Each row below holds a small network's activations on one record, seen along a few directions.
Each row is followed by the record's values for the fields D, K, B, P, L, V, C, H.
A field that a record lacks is written none.
The largest differences between rows may come from other fields.
In the rows, 500 means zero.
Strong random noise was added to every row along 16 fixed directions; ignore it. To show where, here is one row again and again, with new noise each time:
[367, 236, 522, 582, 319, 289, 176, 658, 574, 712, 423, 426, 558, 548, 608,
 537, 612, 549, 511, 742, 535, 596, 568, 204, 849, 550, 432, 749, 561, 451,
 337, 459, 594]
[515, 410, 511, 443, 678, 439, 351, 406, 787, 539, 486, 586, 195, 823, 476,
 760, 558, 615, 276, 570, 278, 550, 478, 589, 530, 364, 535, 366, 309, 373,
 397, 341, 864]
[445, 462, 679, 548, 343, 632, 484, 511, 628, 364, 542, 673, 315, 372, 357,
 413, 451, 464, 552, 639, 584, 465, 576, 341, 427, 839, 356, 449, 565, 597,
 596, 445, 479]
[591, 583, 243, 378, 354, 590, 626, 590, 539, 428, 559, 592, 355, 451, 428,
 538, 438, 579, 589, 563, 481, 643, 594, 445, 377, 400, 741, 342, 445, 335,
 434, 482, 637]
[568, 446, 654, 378, 689, 422, 224, 356, 486, 563, 551, 553, 539, 598, 327,
 568, 551, 455, 450, 589, 501, 399, 466, 555, 540, 261, 409, 503, 431, 470,
 484, 632, 584]
[802, 448, 486, 322, 379, 737, 651, 170, 613, 267, 538, 456, 279, 610, 223,
 665, 516, 400, 616, 759, 494, 672, 490, 598, 481, 424, 424, 129, 212, 525,
 725, 611, 583]
[262, 722, 431, 547, 467, 709, 301, 355, 666, 319, 557, 677, 352, 475, 467,
 671, 495, 690, 478, 515, 449, 105, 447, 535, 330, 256, 828, 232, 571, 470,
 490, 455, 472]
[315, 893, 365, 496, 645, 592, 581, 625, 561, 589, 707, 455, 434, 630, 781,
 520, 474, 504, 376, 471, 619, 348, 444, 504, 283, 469, 574, 558, 696, 651,
 534, 472, 606]
[321, 600, 423, 503, 516, 347, 481, 270, 500, 431, 541, 680, 670, 637, 666,
 630, 525, 728, 491, 348, 549, 686, 402, 765, 583, 498, 438, 319, 465, 818,
 384, 480, 496]
[454, 534, 404, 449, 287, 753, 534, 401, 634, 451, 621, 742, 343, 518, 389,
 688, 387, 577, 490, 786, 575, 522, 613, 420, 568, 626, 389, 200, 537, 706,
 592, 499, 559]
[502, 552, 601, 541, 387, 657, 710, 560, 516, 231, 506, 629, 544, 359, 300,
 486, 275, 500, 669, 609, 528, 546, 424, 375, 511, 734, 643, 444, 730, 404,
 476, 613, 146]
[591, 567, 469, 308, 569, 461, 639, 405, 589, 500, 641, 580, 245, 531, 582,
 501, 456, 483, 458, 493, 532, 564, 592, 564, 406, 629, 257, 345, 412, 550,
 557, 500, 654]
[509, 361, 311, 467, 390, 307, 572, 416, 587, 621, 488, 428, 528, 622, 667,
 625, 606, 560, 450, 483, 411, 708, 526, 520, 718, 588, 339, 468, 443, 634,
 469, 382, 511]
[516, 433, 268, 456, 462, 586, 554, 684, 322, 681, 404, 451, 629, 335, 431,
  95, 575, 475, 348, 324, 400, 589, 700, 614, 210, 588, 620, 657, 320, 545,
 791, 273, 579]
[489, 610, 567, 540, 533, 322, 546, 355, 467, 477, 696, 698, 667, 460, 368,
 580, 587, 474, 585, 239, 551, 362, 370, 433, 449, 447, 269, 596, 725, 810,
 449, 549, 514]
[506, 459, 884, 465, 787, 410, 303, 562, 579, 364, 514, 631, 653, 697, 331,
 428, 454, 686, 259, 387, 648, 592, 431, 492, 511, 426, 511, 379, 593, 623,
 360, 511, 471]
[738, 399, 297, 565, 540, 254, 507, 343, 505, 473, 374, 545, 836, 608, 294,
 265, 908, 694, 402, 347, 274, 643, 391, 224, 359, 258, 626, 402, 518, 503,
 342, 345, 541]
[223, 432, 417, 667, 188, 572, 546, 391, 510, 434, 394, 644, 412, 204, 591,
 368, 464, 588, 691, 596, 395, 333, 546, 341, 550, 862, 447, 610, 570, 473,
 644, 456, 423]

[397, 852, 304, 556, 714, 518, 764, 462, 531, 519, 465, 530, 267, 595, 911,
 310, 477, 543, 441, 447, 373, 622, 448, 734, 126, 839, 494, 462, 319, 433,
 503, 358, 681]	D: d2 / K: none / B: none / P: none / L: none / V: none / C: c1 / H: h2
[521, 572, 332, 553, 608, 780, 638, 317, 554, 534, 529, 487, 560, 696, 459,
 515, 621, 583, 192, 447, 371, 340, 478, 628, 349, 341, 494, 288, 463, 823,
 836, 321, 635]	D: d2 / K: none / B: none / P: none / L: none / V: none / C: c1 / H: h2
[511, 333, 480, 448, 641, 562, 539, 476, 514, 624, 488, 449, 461, 537, 411,
 587, 436, 484, 292, 465, 277, 317, 538, 620, 596, 420, 478, 582, 483, 396,
 701, 438, 481]	D: d1 / K: none / B: none / P: none / L: none / V: none / C: c2 / H: h1
[798, 670, 463, 490, 609, 452, 758, 464, 700, 404, 682, 682, 330, 545, 274,
 651, 551, 277, 516, 541, 279, 402, 381, 337, 251, 616, 447, 355, 757, 356,
 273, 426, 275]	D: d2 / K: none / B: none / P: none / L: none / V: none / C: c2 / H: h2
[545, 649, 361, 419, 471, 533, 377, 471, 499, 569, 639, 405, 465, 368, 544,
 331, 696, 433, 411, 426, 544, 241, 648, 572, 203, 450, 485, 361, 475, 627,
 637, 372, 305]	D: d1 / K: k1 / B: b3 / P: p3 / L: l1 / V: v2 / C: none / H: none
[435, 494, 596, 500, 366, 530, 491, 330, 593, 365, 544, 693, 388, 443, 461,
 568, 460, 615, 545, 521, 567, 511, 538, 482, 550, 691, 349, 285, 514, 655,
 510, 498, 435]	D: d1 / K: k3 / B: b3 / P: p1 / L: l1 / V: v2 / C: none / H: none
[513, 711, 283, 408, 490, 544, 537, 496, 516, 674, 652, 530, 332, 548, 712,
 722, 404, 435, 563, 702, 531, 412, 572, 515, 525, 474, 412, 419, 539, 438,
 390, 587, 567]	D: d1 / K: none / B: none / P: none / L: none / V: none / C: c1 / H: h2
[506, 607, 515, 620, 428, 473, 339, 496, 590, 410, 571, 442, 582, 524, 412,
 535, 760, 451, 477, 290, 570, 415, 440, 534, 262, 348, 625, 415, 502, 761,
 444, 282, 458]	D: d1 / K: none / B: none / P: none / L: none / V: none / C: c2 / H: h1
[533, 500, 552, 557, 462, 564, 616, 553, 512, 381, 408, 281, 503, 579, 513,
 425, 517, 541, 475, 377, 586, 733, 467, 645, 408, 572, 602, 471, 311, 620,
 650, 410, 547]	D: d2 / K: none / B: none / P: none / L: none / V: none / C: c1 / H: h2
[710, 386, 354, 396, 265, 803, 779, 558, 657, 338, 483, 231, 287, 569, 478,
 641, 364, 545, 492, 740, 501, 600, 594, 345, 668, 386, 698, 213, 436, 344,
 653, 521, 463]	D: d1 / K: none / B: none / P: none / L: none / V: none / C: c2 / H: h2
[499, 770, 349, 583, 528, 654, 555, 548, 486, 431, 433, 463, 548, 386, 512,
 138, 667, 455, 491, 585, 452, 298, 474, 226,  82, 603, 747, 414, 660, 384,
 527, 414, 291]	D: d1 / K: k2 / B: b2 / P: p2 / L: l1 / V: v2 / C: none / H: none
[390, 387, 596, 552, 539, 537, 359, 380, 609, 430, 302, 588, 489, 532, 423,
 355, 640, 594, 368, 542, 420, 468, 455, 385, 450, 605, 574, 360, 466, 470,
 542, 424, 490]	D: d1 / K: none / B: none / P: none / L: none / V: none / C: c1 / H: h1
[391, 592, 412, 692, 399, 680, 605, 536, 387, 613, 525, 427, 617, 538, 459,
 425, 543, 433, 522, 514, 517, 470, 456, 517, 399, 501, 489, 825, 503, 760,
 781, 451, 744]	D: d1 / K: k3 / B: b3 / P: p2 / L: l2 / V: v3 / C: none / H: none
[301, 641, 392, 765, 461, 530, 424, 209, 479, 367, 336, 653, 473, 321, 537,
 238, 732, 628, 647, 448, 236, 177, 326, 397, 170, 489, 685, 592, 484, 329,
 542, 421, 620]	D: d2 / K: none / B: none / P: none / L: none / V: none / C: c2 / H: h1
[645, 593, 273, 308, 382, 376, 512, 338, 549, 483, 594, 572, 293, 455, 524,
 687, 626, 253, 766, 687, 471, 708, 503, 687, 410, 536, 454, 320, 342, 378,
 298, 558, 394]	D: d2 / K: k3 / B: b3 / P: p3 / L: l2 / V: v1 / C: none / H: none
[736, 575, 444, 363, 692, 516, 493, 450, 449, 657, 596, 319, 479, 591, 511,
 416, 634, 384, 347, 428, 526, 333, 545, 492, 327, 213, 362, 461, 381, 554,
 655, 518, 703]	D: d2 / K: none / B: none / P: none / L: none / V: none / C: c2 / H: h2
[346, 466, 317, 542, 452, 642, 417, 629, 587, 687, 504, 550, 522, 594, 556,
 639, 449, 632, 201, 540, 408, 438, 638, 618, 556, 493, 609, 383, 527, 680,
 562, 272, 460]	D: d2 / K: none / B: none / P: none / L: none / V: none / C: c2 / H: h2
[228, 520, 420, 687, 224, 506, 439, 642, 411, 560, 490, 659, 593, 213, 621,
 386, 450, 594, 600, 413, 564, 370, 637, 402, 533, 786, 420, 648, 621, 683,
 495, 369, 441]	D: d1 / K: k1 / B: b1 / P: p2 / L: l1 / V: v2 / C: none / H: none
[475, 535, 427, 396, 769, 290, 537, 755, 446, 835, 591, 353, 718, 635, 794,
 568, 487, 345, 264, 270, 519, 578, 520, 704, 590, 525, 370, 684, 642, 657,
 403, 419, 347]	D: d2 / K: none / B: none / P: none / L: none / V: none / C: c1 / H: h2
[530, 398, 510, 514, 574, 355, 378, 323, 463, 501, 413, 384, 778, 689, 561,
 584, 649, 529, 404, 405, 478, 687, 417, 808, 668, 384, 485, 407, 337, 714,
 463, 477, 339]	D: d1 / K: k3 / B: b1 / P: p3 / L: l3 / V: v1 / C: none / H: none
[552, 754, 487, 343, 505, 766, 522, 612, 359, 474, 645, 230, 461, 423, 605,
 420, 369, 291, 652, 736, 800, 369, 533, 482, 381, 323, 592, 522, 536, 394,
 662, 792, 448]	D: d1 / K: none / B: none / P: none / L: none / V: none / C: c1 / H: h2
[756, 377, 396, 421, 419, 448, 310, 404, 677, 528, 500, 561, 296, 453, 300,
 498, 762, 394, 432, 520, 312, 436, 677, 541, 287, 454, 471, 251, 309, 415,
 421, 208, 442]	D: d1 / K: k3 / B: b3 / P: p2 / L: l2 / V: v3 / C: none / H: none
[549, 643, 485, 655, 653, 416, 538, 408, 419, 519, 473, 513, 611, 515, 499,
 354, 700, 277, 623, 531, 356, 410, 280, 408, 261, 533, 448, 798, 589, 429,
 456, 550, 577]	D: d2 / K: k2 / B: b1 / P: p3 / L: l3 / V: v1 / C: none / H: none
[562, 381, 448, 592, 398, 528, 637, 343, 576, 464, 457, 513, 433, 531, 524,
 471, 581, 569, 492, 504, 388, 505, 508, 378, 547, 576, 325, 450, 446, 594,
 591, 418, 679]	D: d1 / K: none / B: none / P: none / L: none / V: none / C: c2 / H: h2
[628, 502, 548, 418, 672, 423, 564, 380, 545, 482, 550, 620, 430, 583, 460,
 472, 533, 548, 467, 514, 463, 500, 469, 350, 469, 421, 348, 417, 540, 413,
 416, 598, 713]	D: d1 / K: none / B: none / P: none / L: none / V: none / C: c1 / H: h1
[448, 390, 597, 556, 542, 336, 470, 530, 628, 522, 380, 291, 322, 484, 664,
 528, 549, 424, 495, 390, 322, 341, 456, 523, 547, 571, 532, 655, 442, 256,
 487, 398, 416]	D: d2 / K: none / B: none / P: none / L: none / V: none / C: c1 / H: h1
[646, 573, 470, 426, 446, 415, 638, 573, 393, 527, 673, 509, 285, 187, 385,
 577, 444, 237, 818, 211, 429, 204, 527, 496, 318, 344, 450, 842, 529, 284,
 528, 603, 682]	D: d2 / K: k3 / B: b3 / P: p3 / L: l3 / V: v2 / C: none / H: none
[580, 375, 731, 449, 608, 219, 306, 444, 515, 365, 421, 490, 582, 490, 432,
 243, 743, 607, 497, 346, 597, 537, 445, 284, 479, 366, 486, 473, 498, 437,
 334, 532, 578]	D: d1 / K: k3 / B: b1 / P: p2 / L: l1 / V: v2 / C: none / H: none
[741, 639, 267, 429, 496, 361, 570, 549, 627, 593, 620, 515, 478, 661, 469,
 543, 704, 444, 415, 572, 519, 771, 523, 367, 326, 509, 467, 280, 515, 603,
 293, 354, 487]	D: d2 / K: k1 / B: b3 / P: p1 / L: l2 / V: v1 / C: none / H: none
[416, 410, 336, 538, 366, 483, 503, 444, 414, 499, 402, 578, 619, 337, 593,
 482, 444, 577, 639, 705, 358, 489, 513, 481, 699, 569, 617, 496, 580, 274,
 403, 561, 216]	D: d2 / K: none / B: none / P: none / L: none / V: none / C: c2 / H: h1
[435, 434, 723, 625, 562, 471, 531, 309, 454, 460, 474, 400, 575, 680, 574,
 683, 475, 508, 597, 439, 584, 481, 319, 470, 774, 404, 219, 698, 477, 721,
 610, 695, 816]	D: d1 / K: k2 / B: b2 / P: p3 / L: l3 / V: v2 / C: none / H: none
[165, 556, 621, 568, 547, 615, 480, 539, 604, 465, 498, 556, 287, 512, 559,
 735, 329, 475, 436, 340, 442, 334, 439, 803, 483, 644, 598, 588, 494, 548,
 603, 406, 486]	D: d1 / K: none / B: none / P: none / L: none / V: none / C: c1 / H: h1
[496, 494, 474, 702, 559, 499, 447, 495, 537, 504, 456, 684, 694, 592, 339,
 428, 676, 496, 403, 548, 333, 558, 412, 477, 361, 605, 580, 530, 601, 595,
 393, 292, 436]	D: d1 / K: none / B: none / P: none / L: none / V: none / C: c1 / H: h2
[684, 531, 682, 447, 589, 464, 241, 467, 667, 478, 527, 452, 310, 513, 339,
 352, 724, 259, 452, 677, 543, 447, 533, 411, 217, 644, 431, 381, 453, 415,
 455, 414, 312]	D: d1 / K: k2 / B: b3 / P: p1 / L: l2 / V: v1 / C: none / H: none
[581, 710, 515, 320, 603, 528, 507, 806, 343, 559, 624, 454, 586, 581, 501,
 430, 328, 518, 423, 464, 847, 807, 613, 598, 370, 428, 619, 440, 435, 614,
 451, 608, 599]	D: d1 / K: k1 / B: b2 / P: p1 / L: l3 / V: v2 / C: none / H: none
[335, 560, 636, 665, 611, 504, 318, 381, 765, 458, 538, 733, 234, 479, 385,
 557, 644, 401, 409, 550, 263, 109, 391, 458, 274, 712, 478, 536, 631, 461,
 487, 289, 396]	D: d2 / K: k2 / B: b3 / P: p2 / L: l3 / V: v1 / C: none / H: none
[477, 370, 702, 435, 662, 423, 529, 310, 449, 365, 384, 474, 511, 473, 548,
 352, 377, 692, 480, 431, 459, 438, 444, 505, 646, 477, 446, 459, 459, 312,
 569, 686, 456]	D: d1 / K: none / B: none / P: none / L: none / V: none / C: c1 / H: h1

Here are new rows. What are their fields?
[509, 559, 281, 589, 442, 621, 583, 531, 492, 515, 463, 712, 322, 396, 339,
 582, 474, 363, 684, 637, 195, 488, 483, 539, 276, 539, 703, 655, 425, 183,
 416, 418, 721]	D: d1 / K: none / B: none / P: none / L: none / V: none / C: c1 / H: h2
[456, 456, 646, 536, 759, 547, 340, 600, 405, 697, 520, 567, 771, 577, 326,
 524, 430, 425, 235, 455, 460, 395, 485, 660, 516, 477, 444, 646, 603, 675,
 550, 448, 354]	D: d1 / K: none / B: none / P: none / L: none / V: none / C: c2 / H: h2
[629, 306, 536, 508, 661, 354, 571, 441, 491, 600, 341, 371, 662, 684, 579,
 478, 530, 501, 369, 528, 327, 659, 439, 515, 713, 575, 375, 541, 474, 403,
 436, 472, 372]	D: d1 / K: none / B: none / P: none / L: none / V: none / C: c1 / H: h1
[684, 197, 572, 539, 381, 410, 378, 475, 470, 558, 421, 372, 634, 484, 185,
 331, 760, 420, 469, 457, 469, 587, 540, 364, 507, 447, 416, 619, 373, 601,
 652, 411, 566]	D: d1 / K: none / B: none / P: none / L: none / V: none / C: c1 / H: h2
[432, 346, 424, 354, 620, 416, 441, 461, 381, 731, 436, 657, 536, 377, 502,
 291, 473, 708, 255, 367, 434, 340, 697, 411, 539, 479, 330, 457, 467, 500,
 614, 489, 637]	D: d1 / K: none / B: none / P: none / L: none / V: none / C: c1 / H: h1
[562, 620, 483, 429, 830, 795, 678, 570, 535, 561, 512, 420, 387, 683, 632,
 161, 442, 538, 115, 720, 476, 433, 580, 439, 278, 569, 493, 409, 531, 443,
 770, 475, 591]	D: d1 / K: k3 / B: b3 / P: p3 / L: l2 / V: v1 / C: none / H: none
[545, 216, 825, 513, 694, 343, 337, 225, 667, 408, 322, 297, 302, 603, 641,
 476, 580, 464, 499, 740, 298, 287, 366, 397, 775, 506, 327, 551, 427, 116,
 496, 640, 432]	D: d2 / K: none / B: none / P: none / L: none / V: none / C: c2 / H: h2
[415, 496, 523, 400, 567, 357, 272, 489, 342, 605, 515, 728, 740, 321, 540,
 246, 464, 646, 409, 506, 627, 517, 654, 543, 503, 653, 380, 361, 584, 588,
 372, 542, 199]	D: d1 / K: none / B: none / P: none / L: none / V: none / C: c2 / H: h1
[453, 341, 753, 472, 595, 595, 470, 676, 506, 489, 416, 438, 401, 574, 535,
 371, 354, 580, 310, 476, 591, 618, 617, 555, 573, 584, 445, 561, 382, 544,
 654, 465, 731]	D: d2 / K: k3 / B: b2 / P: p3 / L: l1 / V: v2 / C: none / H: none
[346, 435, 578, 686, 500, 431, 645, 447, 585, 353, 444, 537, 501, 422, 501,
 524, 517, 615, 496, 177, 268, 251, 351, 441, 536, 548, 581, 654, 679, 465,
 526, 396, 391]	D: d1 / K: k3 / B: b3 / P: p3 / L: l1 / V: v2 / C: none / H: none
[590, 474, 534, 483, 422, 404, 571, 433, 489, 441, 576, 502, 484, 359, 501,
 375, 516, 746, 486, 252, 615, 279, 587, 223, 516, 346, 340, 380, 578, 604,
 549, 537, 610]	D: d2 / K: none / B: none / P: none / L: none / V: none / C: c2 / H: h2
[442, 500, 283, 567, 337, 259, 364, 378, 520, 567, 449, 462, 626, 459, 756,
 456, 783, 466, 642, 611, 419, 624, 476, 527, 530, 637, 450, 509, 454, 526,
 284, 376, 290]	D: d1 / K: k3 / B: b3 / P: p2 / L: l1 / V: v2 / C: none / H: none
[624, 589, 613, 450, 570, 565, 751, 429, 671, 298, 583, 170, 299, 719, 609,
 703, 477, 469, 515, 386, 610, 473, 338, 421, 554, 295, 520, 399, 507, 503,
 607, 619, 645]	D: d1 / K: none / B: none / P: none / L: none / V: none / C: c1 / H: h1
[616, 313, 664, 487, 674, 332, 448, 362, 589, 522, 371, 173, 379, 730, 645,
 618, 602, 251, 472, 478, 357, 671, 386, 881, 631, 587, 294, 630, 166, 434,
 564, 440, 497]	D: d2 / K: k2 / B: b1 / P: p3 / L: l2 / V: v1 / C: none / H: none
[694, 443, 718, 353, 647, 371, 544, 435, 649, 353, 597, 521, 427, 515, 573,
 373, 532, 593, 358, 473, 629, 438, 568, 304, 550, 570, 255, 178, 669, 500,
 376, 513, 270]	D: d1 / K: none / B: none / P: none / L: none / V: none / C: c2 / H: h1
[404, 743, 414, 469, 451, 449, 483, 318, 395, 492, 607, 504, 499, 553, 751,
 679, 460, 484, 766, 609, 674, 556, 406, 655, 562, 403, 422, 488, 450, 548,
 384, 729, 606]	D: d1 / K: none / B: none / P: none / L: none / V: none / C: c1 / H: h1
[556, 373, 548, 371, 380, 605, 132, 415, 612, 550, 572, 696, 361, 360, 298,
 541, 591, 419, 364, 638, 507, 257, 765, 579, 410, 518, 364, 180, 381, 622,
 554, 342, 304]	D: d1 / K: k3 / B: b3 / P: p3 / L: l3 / V: v2 / C: none / H: none
[908, 391, 365, 383, 569, 333, 698, 290, 681, 517, 648, 526, 663, 730, 287,
 942, 585, 421, 400, 545, 319, 490, 402, 342, 801, 331, 280, 166, 778, 587,
 270, 551, 100]	D: d1 / K: k2 / B: b1 / P: p3 / L: l3 / V: v1 / C: none / H: none
